A small network was shown many inputs. Here are its activations along a few directions, one row for each input.
In each table, some parts of the input vary, and every possible input appears once, in random order.
A made-up example of a description, with smaller parts first: ring(8) and (point or ring(11) or (values(3) and line(6))).
Shared parts are said once, and a part with two or three values counts as separate values.
In the rows, zero is written as 128.

Other details of the inputs vary at random and push rows far along two fixed directions, the same in every table; ignore that.

A family of inputs:
x1: [ 92 125 110 112 137 149 142 127 141 106  72 149 107 125 170]
x2: [ 79 167  89 149 107 159 118 126 141 105 124 145 146 138 168]
x3: [ 79 165  92 136  97 134 103 104 131 111 115 144 152 172 173]
x4: [ 77 158 102 148 112 156 111 119 131  82 122 143 141 142 156]
x5: [ 94 118 126 103 135 135 127 110 138  99  71 156 132 161 175]
x6: [110 162 125 164 111 135 108 125 120 118 185 116 155 149 120]
x7: [ 75 137 107 142 121 146 112 113 127  88 117 127 128 159 162]
x8: [173  90 140 107 134 109 133 131 120 152 113 129 111 103 102]
x9: [114 158 107 163  92 124  86 111 117 132 176 126 165 162 129]
x10: [163 124 151 131 139 123 138 146 122 137 158 120 126 100  86]
x11: [156 101 153 114 151 123 148 138 127 125 122 123 108 100  99]
x12: [160 116 140 128 126 104 120 123 122 164 154 113 139 133  98]
x13: [ 92 101 106 110 132 128 121  96 129 107  57 148 108 161 177]
x14: [ 79 161  91 135  98 134 102 106 134 117 113 142 150 171 173]
x15: [ 88 121 124 108 145 144 142 115 138 109  71 137 106 145 169]
x16: [169 107 135 102 131 110 141 138 131 158 113 128 118 105 107]
x17: [131 109 143 121 146 125 137 128 123 126 121 114 112 129 121]
x18: [160 126 160 130 144 118 140 137 125 152 162 109 129 117  94]
x19: [154 130 146 140 132 119 138 140 131 161 173 106 138 118 101]
x20: [ 95 114 110 116 136 147 136 127 130  92  78 145 102 129 161]
x21: [159 109 151 113 150 125 150 145 128 137 124 125 108  97 104]
x22: [148  96 155  98 161 120 168 132 143 157  93 118 103 110 125]
x23: [ 84 169  84 142  87 142  95 115 127  94 113 158 152 153 169]
x24: [118 135 126 143 126 132 124 129 126 131 148 116 131 137 132]
x25: [127 132 114 139 123 137 129 144 130 128 142 125 127 114 128]
x26: [ 80 147  99 147 112 154 109 122 128  80 125 140 132 143 155]
x27: [ 75 144 109 143 121 147 112 110 130  89 123 130 133 161 161]
x28: [144 115 132 109 128 111 133 121 132 157 116 122 127 136 125]
x29: [ 88 114 127 113 143 141 135 112 134  98  80 132 105 147 161]
x30: [159 127 151 132 139 118 145 140 134 163 162 107 133 115 102]
x31: [138 109 133 122 141 131 138 138 121 118 121 125 109 109 115]
x32: [151 131 152 138 136 120 133 136 122 147 171 108 133 124  98]
x33: [ 98 107  95 107 123 138 121 113 131 109  58 154 106 138 173]
x34: [145  94 165 100 165 119 158 123 133 132  96 116 101 115 113]
x35: [177 124 158 115 132 112 130 143 128 138 150 138 152 108  96]
x36: [157 131 140 139 130 125 135 149 125 145 168 118 130 103  97]
x37: [148  94 156 100 162 120 161 132 136 147  96 119  97 114 123]
x38: [154  98 140 103 155 126 163 145 140 145  96 128  99  94 123]
x39: [121 144 123 128 113 116 115 115 126 130 127 133 146 152 136]
x40: [141 187 129 176 101 135 105 144 119 136 226 117 177 118  88]
x41: [131 112 141 122 144 127 138 130 125 132 124 115 111 128 126]
x42: [126 157 101 164  88 129  88 120 114 120 173 138 165 137 121]
x43: [116 176 110 166 100 143 106 140 128 122 189 129 161 128 121]
x44: [144 168 122 173 101 131 104 148 117 139 221 112 163 115  92]
x45: [165  98 138  86 142 108 151 135 134 151  82 136 106 104 120]
x46: [ 71 160 110 146 118 151 114 110 131  96 122 134 142 161 164]
x47: [ 94 118 101 116 133 150 140 130 141 107  76 145 103 126 174]
x48: [139 118 135 123 138 132 138 142 125 126 126 128 113 109 118]
x49: [149 188 114 164  81 116  95 136 119 142 209 127 183 129  98]
x50: [ 85 138  99 143 116 151 111 124 124  81 120 137 127 139 153]
x51: [ 80 144  97 144 116 147 118 121 135 113 122 127 131 155 171]
x52: [168  84 141  98 143 107 142 127 122 136  83 139 101 105 116]
x53: [161  87 155  94 152  97 144 118 125 148  87 128 106 126 119]
x54: [ 87 121 121 110 142 143 144 114 142 115  73 138 109 143 173]
x55: [158 125 161 131 144 116 137 135 124 146 160 108 130 119  90]
x56: [142 173 136 176 105 125 106 138 121 152 231 103 172 133  91]
x57: [166  86 135  92 140 112 145 132 130 154  87 133 101 103 118]
x58: [159 115 154 116 150 123 148 141 126 136 127 123 116  98  96]
x59: [164  95 153 111 143  99 135 119 120 150 112 124 118 126 108]
x60: [157  86 145  94 147 106 145 121 131 163  91 123 104 124 121]
x61: [180 120 146 123 124 101 125 136 118 149 147 129 136 105  91]
x62: [142 170 123 175 100 134 101 148 113 132 224 113 164 117  90]
Each input here is: values(2) and (point or ring(10) or (line(4) and line(5))).
The inputs of x31 and x17 match in every part but the values(2) part. If x1 is changed in the same way as x31 into x17, which row does it become? -> x54
The inputs of x57 and x60 match in every part but the values(2) part. If x26 is changed in the same way as x57 into x60, which row does it become? -> x27
Which other rows does x48 become when the line(4) part takes its other values? List them by row number. -> x21, x40, x62
Which other rows does x11 become when the values(2) part takes its other values? List them by row number. -> x29
Which other rows does x53 become when the values(2) part takes its other values? List them by row number. -> x61

A family of inputs:
x63: [143 120 133 120 139 124 144 142 135 140 126 120 112 108 115]
x64: [105  98 128  94 155 141 160 126 144 116  51 135  91 125 169]
x65: [130 122 140 121 145 129 144 140 129 133 127 125 118 123 128]
x66: [ 63 144 102 135 129 155 125 109 137  84  85 144 120 152 181]
x67: [ 98 189 114 185  93 150  85 129 122 109 213 124 176 148 120]
x68: [171 104 162 117 150 117 145 144 121 137 142 109 115 102  87]
x69: [128 132 129 127 120 110 115 110 122 143 139 121 138 149 124]
x70: [128 121 130 116 137 137 147 133 138 135 117 127 116 119 133]
x71: [136 103 124 100 131 114 131 117 130 132  77 142 115 129 149]
x72: [ 76 141  81 116 102 143 106 107 131  97  64 165 131 159 185]
x73: [172 102 151 120 151 120 149 144 122 154 136 114 109  92  93]
x74: [180 101 156 113 139  97 137 127 123 168 137 115 128 121  92]
x75: [114 119 113 116 119 124 120 111 133 122  88 146 127 151 159]
x76: [182 128 158 147 128 112 133 150 117 153 194 108 136  96  67]
x77: [ 94 197  98 191  82 148  79 129 117  98 223 124 188 147 118]
Describe the family of inputs behind these rows. -> line(5) or ring(10)
